cols: M K X G D
[148 116 149 136 113] = vav
[163 100 116 124 125] = nadeg
[ 67 159 154 124  88] = fesi
[125 117 100 163 124] = Duni
[129  77 147 144 122] = bos
[ 85  97  97 130 120] = ruzu
[153  86 151  95  80] = pelo
[ 95  66 179  90 100] = misu
[119 116 149 136 113] = bikad
perm: [100 124 163 116 125]
nadeg
Table of tags by key:
[100] -> z_616
[125] -> z_913
[101] -> z_449
[124] -> z_96
join Duni 4: 
z_96
where: [77]
bos, 1

cols: U Y V Q A
[112  82 138 121 155]  nadeg
[ 82 104  86 128 103]  Duni
[ 86 102  82 128 104]  bos
col: [ 82 104]
Y
perm: [102 104 128  86  82]
bos

cols: T F Z J B C E
[128 127 127 128 128 140 130]  Duni
[128 128 128 128 130 167 130]  bos
[128 159 129 131 134 171 130]  pokog
[128 128 128 128 132 171 131]  misu
[128 185 147 131 134 171 129]  bikad
tags:
[147] -> z_424
[131] -> z_844
[128] -> z_409
join misu 2: 
z_409
where: [132]
misu, 4
which: [128 159 129 131 134 171 130]
pokog
col: [134 132 134]
B
perm: [130 171 134 131 129 159 128]
pokog
which: [128 127 127 128 128 140 130]
Duni

cols: Mipi ved ziki Sav Lepal bibif ralur Somu
[167 116 106 136 175 107 153 134] : pelo
[147 150 121 161 137 142 108  97] : bikad
[175 135 134 107 167 106  93 116] : nedag
[148 132 136 103 141 102 112 134] : fesi
[136 132 134 102 142 148 112 103] : ruzu
perm: [102 103 112 132 134 136 142 148]
ruzu
perm: [134 112 102 141 103 136 132 148]
fesi

cols: L R P N S
[139 194 113 148 123]  pelo
[103 154 120 139 147]  pokog
[115 122 104 134 128]  misu
[116 104 119 127 184]  dimed
[131 108 124 119 118]  Duni
[150 115 130 105 110]  vav
[110 144 135 143  86]  fesi
col: [147 128]
S
where: [135]
fesi, 2
key -> tag
[124] -> z_721
[131] -> z_569
[104] -> z_10
[108] -> z_938
join Duni 1: 
z_938
which: [116 104 119 127 184]
dimed
which: [103 154 120 139 147]
pokog
where: [120]
pokog, 2

cols: dafi Liba Gumu Bik gede mur tugu pon kosa
[138 186 196 121 186 146 130  65  62] = pokog
[153  97  92  99 174 141 196 168 112] = bos
[153  97  92  99 174  96 130 137 136] = fesi
col: [121  99]
Bik
where: [137]
fesi, 7
which: [153  97  92  99 174  96 130 137 136]
fesi

cols: mar Gapa mekug tav Mipe dod
[134 109 136 141 116 193] = Duni
[130 123 124 130 121 152] = dimed
[130 121 124 131 122 160] = ruzu
[134 109 120 141 116 193] = pelo
[128 122 123 132 125 157] = nedag
[129 122 121 125 123 157] = nadeg
col: [130 130 134]
mar
col: [122 116 125 123]
Mipe

cols: kogi loker Gake Gogud sumak Vog vado
[105 145 152  84 102 158 154]  bikad
[ 82 172 159 184  69 169 162]  bos
[169  81 108  81 185 100 105]  dimed
[185 153 148 163  94 157 151]  nedag
[115 137 173 182  99 178 173]  nadeg
[140 110 101  85 161  99 100]  fesi
where: [184]
bos, 3
where: [85]
fesi, 3

cols: Guzik Gesol nisa tidi filet sut Kemi Patil Vodom
[147  74  87 129 135 161 145  71 150]  dimed
[147  74  87 129 135 162 145  71 150]  misu
[147  74  87 129 135 162 187  91 121]  fesi
[136  63 102 138 144 161 169  65 157]  bikad
Table of tags by key:
[162] -> z_990
[161] -> z_883
[129] -> z_583
join dimed 5: 
z_883
where: [63]
bikad, 1
which: [147  74  87 129 135 162 145  71 150]
misu

cols: bil Lolo kubob kigi rurok vobo Lito kere sotol
[ 98 175 129  79  77 171  77 143 183] : fesi
[162  85  93 181 128  93 187 135  87] : nadeg
[ 93 162 175  87 181  85 134  93 187] : misu
perm: [ 93 187 135  87 162  85  93 181 128]
nadeg
where: [183]
fesi, 8
perm: [ 87 135 187  93 128 181  93  85 162]
nadeg
where: [129]
fesi, 2

cols: lize Rogi kod muviz Kas rulev zelab teme
[105  90  94 148  93  83 160 149] : pokog
[143 182 131 132 156 191  76  82] : pelo
[ 82 143 191 156 131  76 183  81] : bos
[156 191  76 131 143  82 132 181] : nedag
where: [81]
bos, 7
perm: [156  82 182 191 132 131  76 143]
pelo
where: [105]
pokog, 0
perm: [191  76  82 143 182 131 132 156]
pelo

